A small network was shown many inputs. Here are its activations along a few directions, one row for each input.
In each table, some parts of the input vary, and every possible input appears once, in random order.
Descriptions start from the smaller parts, as in this example, which fits no table here: one of 2 separate values, together with either a single point or one of 11 places along a line or (one of 6 places along a line, together with one of 8 places around a ring).
Shared parts are said once, and a part with two or three values counts as separate values.

Other details of the inputs shift rows strongly along two fixed directions, in all tables alike. That doesn't count.
To show where, the next rows are all for the same input, with only those details redrawn:
[-50.0 -26.3  -0.8  21.5   1.0   9.4   6.4 -56.1  22.3 -49.4  -0.1  44.7]
[  6.8  -9.2 -37.5 -10.2 -45.3  55.7 -10.2  25.4  15.3  -6.6 -33.9   6.0]
[-41.2 -23.6   2.1  23.4   3.9   4.7   8.7 -54.0  21.7 -44.9   6.2  39.1]
[ 22.3  -4.1 -37.3 -10.1 -45.7  53.7  -8.4  35.5  13.5   2.6 -29.7  -3.9]
[ 48.6   3.6   0.3  23.7  -1.3  -7.6  15.3   7.8   9.9   7.7  30.5 -19.0]
[ 42.1   2.4   6.0  27.7   4.9 -13.8  18.2  -3.3  11.2   2.0  36.0 -15.3]
[ 49.1   4.8   3.4  25.4   1.2 -10.6  17.3   4.2  10.5   6.6  34.4 -19.7]
[ 44.3   3.5   5.4  27.5   4.0 -13.0  17.8  -1.2  10.9   3.4  36.1 -16.3]

Rows:
row 1: [ 20.1   8.5  32.0  14.5  19.3 -25.9  20.6  26.0   0.0   6.3   7.6   1.8]
row 2: [-36.7 -23.0  31.4   5.3   6.8  -4.6   8.1 -61.6  -3.3 -23.4 -37.4  39.6]
row 3: [ -0.2  12.2 -50.1 -50.7 -40.9  48.4  -3.0  22.8 -19.4   7.6 -29.5 -12.8]
row 4: [ 62.2  16.0  16.5  18.3   8.8 -12.8  -4.6   4.7  -4.4  29.8 -16.2 -21.5]
row 5: [-32.7 -20.9  -1.6  20.9  -0.6   7.9   7.3 -43.5  20.0 -39.0   3.8  33.4]
row 6: [-20.1  -5.7 -12.8 -11.8 -51.2  38.6 -17.4  47.4  16.1  10.0 -56.7  12.1]
row 7: [ -0.7  11.6   3.5 -11.7  14.3 -30.8  -8.1   8.9 -16.7  22.9  34.3 -43.8]
row 8: [-30.5 -19.6  34.6   8.7  17.4  -7.9   5.9 -48.9  -4.3 -36.4 -39.0  31.5]
row 9: [ 27.6  23.4  20.9   5.8  39.5 -41.7 -14.2  29.0 -11.5  42.8  34.6 -17.2]
row 10: [-66.9 -21.6  -2.2 -19.1  30.3  -8.6 -23.5 -42.4   1.3 -22.9  17.3  16.3]
row 11: [-49.1   4.5 -24.2  -2.3  16.8  -1.7  -4.5 -55.9  -5.1 -36.4   6.2  21.4]
row 12: [ 28.4  18.5  21.4  27.9  22.4 -27.4   5.5  17.2   9.5  23.5  15.3   4.0]
row 13: [-32.4  -8.3  29.0   9.0  10.8 -13.5  17.6 -16.1   7.3  -5.4  -4.9  41.2]
row 14: [ -3.7   2.4 -34.1 -22.1 -50.9  58.6   8.6  24.6  -3.2  -1.2 -46.1  15.8]
row 15: [  7.4   4.3   3.9  27.9 -16.3  -9.8  19.9  -8.2   4.7  -7.8  12.7  -9.5]
row 16: [-44.8 -21.5  20.4  -6.1  27.5 -18.9 -25.6 -11.6   7.6  -2.3  13.3  24.6]
row 17: [-17.9   1.0 -14.2 -49.8 -23.8  33.5 -25.3  56.5 -15.6  34.5 -39.6   8.6]
row 18: [ 16.2   9.4   1.6  11.0  -1.7   2.5  27.3   6.3  -6.7 -17.1   1.5  -1.0]
row 19: [-74.3  -1.7 -11.2 -16.0  35.0  -6.5 -24.1 -43.7  -8.4 -21.4   2.9  25.4]
row 20: [ 17.9  16.0  -9.5   2.2  -3.6 -25.1  10.4  -8.4 -12.6   4.1  36.0 -43.2]
row 21: [  3.4   6.2  30.9   5.7  17.4 -45.0  -9.5  23.1  -8.5  31.8  31.0 -23.2]
row 22: [-13.8   3.5 -14.6 -48.9 -18.4  35.1 -28.7  70.9 -16.5  19.1 -46.7   0.6]
row 23: [-10.5   9.8 -35.5 -62.1 -20.8  37.6 -19.8  43.2 -25.1  30.4 -25.6 -18.7]
row 24: [ -5.1  11.0 -51.3 -49.1 -34.9  50.3  -6.7  32.1 -19.8 -13.0 -39.4 -15.5]
row 25: [ 37.3   9.4 -13.2  -3.6  11.0 -17.9   3.7  -5.4  -4.4   7.5  46.0 -39.1]
row 26: [ -4.9  11.9  12.2 -17.1  43.4 -35.1   5.4   1.0 -27.5   3.3  35.7 -25.6]
row 27: [ 48.1   2.6  29.4  24.6  17.5 -31.9   7.3  26.7  17.8  28.6  32.6 -13.7]
row 28: [ 41.9  24.4  -7.9  26.9   2.6  -4.4  15.2   7.1   0.4   9.6  16.8 -10.3]
row 29: [ 54.2  -9.1  22.6  13.2   3.5 -10.8  -7.0  -1.8   6.0  20.7  -9.3 -21.6]
row 30: [-42.6 -26.5  30.9  20.2  -3.9 -10.8  -5.7 -58.3   6.9 -27.7 -36.5  24.9]
Question: The inputs of row 5 and row 28 match in every part but one. If row 29 is changed in the same way as row 5 into row 28, which row does it become?
Answer: row 4
Question: What is each input in this table made of?
Answer: one of 5 separate values, together with either a single point or one of 5 places around a ring
Question: Change only the choice among 5 separate values in row 21. List by row number the other rows that result.
Answer: row 9, row 16, row 17, row 22
Question: Start at row 7 and move only the place on the ring of 5, one step at a time. The first step leads to row 21. Which rows follow, in order?
Answer: row 6, row 15, row 20

Rows:
row 31: [ 32.8  13.2  31.8  17.7  45.5 -60.2  18.9 -18.0 -20.5  14.7  69.8 -37.0]
row 32: [ 10.4  -5.0  -1.6  -4.4 -13.5   3.3  -5.4   4.7   8.6   8.6  -5.0 -15.1]
row 33: [ 19.8   0.6   4.3  15.6 -12.3   7.3  -1.0  11.8   3.9   8.3 -16.4  -0.2]
row 34: [ -9.9   0.0 -35.2 -12.5 -28.1  37.7  -5.5  17.9   6.1  -6.5  -8.8   5.6]
row 35: [-22.9  -3.9   4.6  -8.0 -10.2   3.8  10.7  -7.6  -0.1 -12.4 -15.1  11.7]
row 36: [-30.1 -14.3 -10.3 -20.1  -7.2  15.7 -25.4   0.0  -0.1  -8.6 -18.6   4.3]
row 37: [ 20.5   1.4   7.1  -1.4 -15.9   2.1  -0.9  24.1   2.6  22.1  -8.3 -10.6]
row 38: [-11.5  -0.4  -0.3   7.4  -8.9   7.9  10.1  -9.7  -0.8 -19.5 -22.0  14.7]
row 39: [ -3.1  -2.8  -0.8 -16.8  -9.9  13.1 -18.4  29.8  -7.6  15.7 -16.3  -2.7]
row 40: [ 25.7   3.3 -22.8  -2.4 -19.7  19.9  -8.9  36.8  15.6  13.6   6.1 -16.0]
row 41: [-38.4 -20.7  14.4  13.3   6.0   8.1   0.5 -41.8  14.0 -29.7 -19.8  47.9]
row 42: [-63.0  -5.5   0.7  -8.7  28.6 -15.1  -7.6 -50.3  -8.8 -25.8   7.5  26.7]
row 43: [ -4.4  -5.0 -10.7  -0.3  -7.0  17.3   3.6 -24.2   0.4 -18.2 -12.9  13.6]
row 44: [ 81.1  23.3   8.6  20.5   1.9 -20.2  12.6  59.4   4.0  47.6  47.2 -40.3]
row 45: [ 26.9  -4.0  -6.8   3.2  -7.7  11.5  -4.6   1.2  10.0   1.5 -10.3  -5.2]
row 46: [-53.6 -18.8   1.8   2.6   0.6  -1.9   6.1 -53.9   1.7 -32.7  -5.5  25.8]
row 47: [-32.1  -3.5   3.4 -17.7   5.3   2.6  -0.9   0.3 -11.7 -11.4 -10.0   9.3]
row 48: [ -5.3  14.5  -5.1 -22.4  10.0  -3.2  -2.7  21.3 -14.6  14.0  -5.1  -5.9]
row 49: [ -8.0 -10.4  -4.3  12.2  -8.3  11.0  -6.8 -18.9  12.3 -14.9 -18.5   6.4]
row 50: [ 30.7  15.9   3.0  -7.7  21.8 -25.6 -12.1  19.3  -6.1  31.1  25.4 -33.1]
row 51: [ 22.2  12.4 -19.0  -6.1 -19.2  17.3   8.7  45.7   1.9  10.6   2.4  -8.5]
row 52: [ -7.1  -3.6  -0.8  -0.4  -2.8  12.4  12.4 -11.2   1.6 -18.4 -20.9  20.9]
row 53: [-10.6   4.7  62.9  40.9  82.2 -95.3  17.9 -57.0  -7.1   1.9  78.3   7.1]
row 54: [ 30.1   8.7 -24.8  -4.4 -31.0  30.5  -1.6  20.4  -5.4   8.6 -23.2 -19.7]
Question: The inputs of row 36 and row 31 match in every part but one. If row 32 is changed in the same way as row 36 into row 31, which row does it become?
Answer: row 46
Question: What is each input in this table made of?
Answer: one of 4 separate values, together with either a single point or one of 5 places along a line
Question: Change only the choice among 4 separate values in row 43. List by row number the other rows that result.
Answer: row 41, row 45, row 52
Question: Change only the choice among 4 separate values in row 42. List by row number the other rows that result.
Answer: row 48, row 50, row 53

Rows:
row 55: [ 94.0  26.5  -2.8  27.4   7.0 -26.1  30.1   2.4  -7.2  20.4  52.8 -58.1]
row 56: [-46.4 -11.9 -38.4  -4.9 -34.8  47.8   8.0 -32.0   9.4 -49.9 -32.1  32.7]
row 57: [-26.7   2.8   3.8 -27.9  17.6  -8.3 -19.5   1.0 -17.7  11.6  -9.3  -1.0]
row 58: [-39.2  -1.0 -38.2 -27.6  -5.6  23.7 -13.4  -3.9  -2.6 -18.0   5.6   4.7]
row 59: [ 45.2   8.6 -58.8 -17.8 -63.4  62.3  -6.7  43.7   6.8   8.5 -27.4 -32.6]
row 60: [  6.9  17.6 -29.3 -55.9 -29.5  37.8 -25.1  76.8 -22.9  40.4 -38.9 -22.1]
row 61: [ 56.0   2.6 -22.0  -9.4 -54.4  55.6  -9.5  52.4   8.8  24.1 -62.3 -11.5]
row 62: [ 37.2  -2.8  38.0  51.6  22.0 -38.0  25.8 -17.6  20.7   0.3  35.9   7.0]
row 63: [-59.0  -9.3 -45.3 -42.3 -16.7  42.2 -21.2 -21.3 -10.1 -30.4 -31.1  13.6]
row 64: [ -3.9   6.2  32.8   3.5  45.8 -56.7  -1.8 -11.4 -14.4  20.1  48.9 -18.0]
row 65: [ 25.3  -3.1  16.9  25.6 -12.2   3.3  20.9   2.0  10.9  -2.6 -12.6  12.0]
row 66: [ 27.1   3.2  -0.9 -24.5 -29.2  32.9 -26.3  61.2  -3.7  36.8 -64.2  -7.1]
row 67: [  3.9  -0.1  11.9  48.6  33.1 -43.5  34.0 -63.7  13.2 -34.5  70.8   4.5]
row 68: [ 34.6   6.0  25.3   7.5   5.7 -12.1  -8.4  48.9   4.6  38.0  -5.0  -7.1]
row 69: [  7.2   8.8   3.4   6.6  33.0 -42.1  12.0 -29.2 -12.1  -3.2  68.0 -31.4]
row 70: [ -5.7  10.5  16.9  -6.9  35.8 -35.9  -8.6  13.7 -11.2  24.9  35.9 -10.4]
row 71: [-89.7 -36.9  28.4   5.8   6.3   3.4 -20.2 -42.9  16.4 -35.6 -46.3  66.0]
row 72: [-53.3 -35.3   3.8  17.0 -24.4  30.3  -4.7 -42.2  29.0 -43.0 -48.4  57.0]
row 73: [-76.1 -25.8  57.6  26.9  40.3 -39.5   9.9 -61.3   8.2 -37.7  -8.7  64.0]
row 74: [ 62.9  33.4  -3.1  -3.3  23.2 -37.3  24.5  23.4 -26.0  29.7  68.5 -62.3]
Question: What is each input in this table made of?
Answer: one of 4 separate values, together with one of 5 places around a ring
Question: The inputs of row 55 and row 56 match in every part but the choice among 4 separate values. If row 57 is changed in the same way as row 55 into row 56, which row does it become?
Answer: row 60
Question: Change only the choice among 4 separate values in row 72. List by row number the other rows that result.
Answer: row 61, row 62, row 65
Question: Change only the place on the ring of 5 in row 62. List by row number the other rows that result.
Answer: row 58, row 67, row 68, row 70
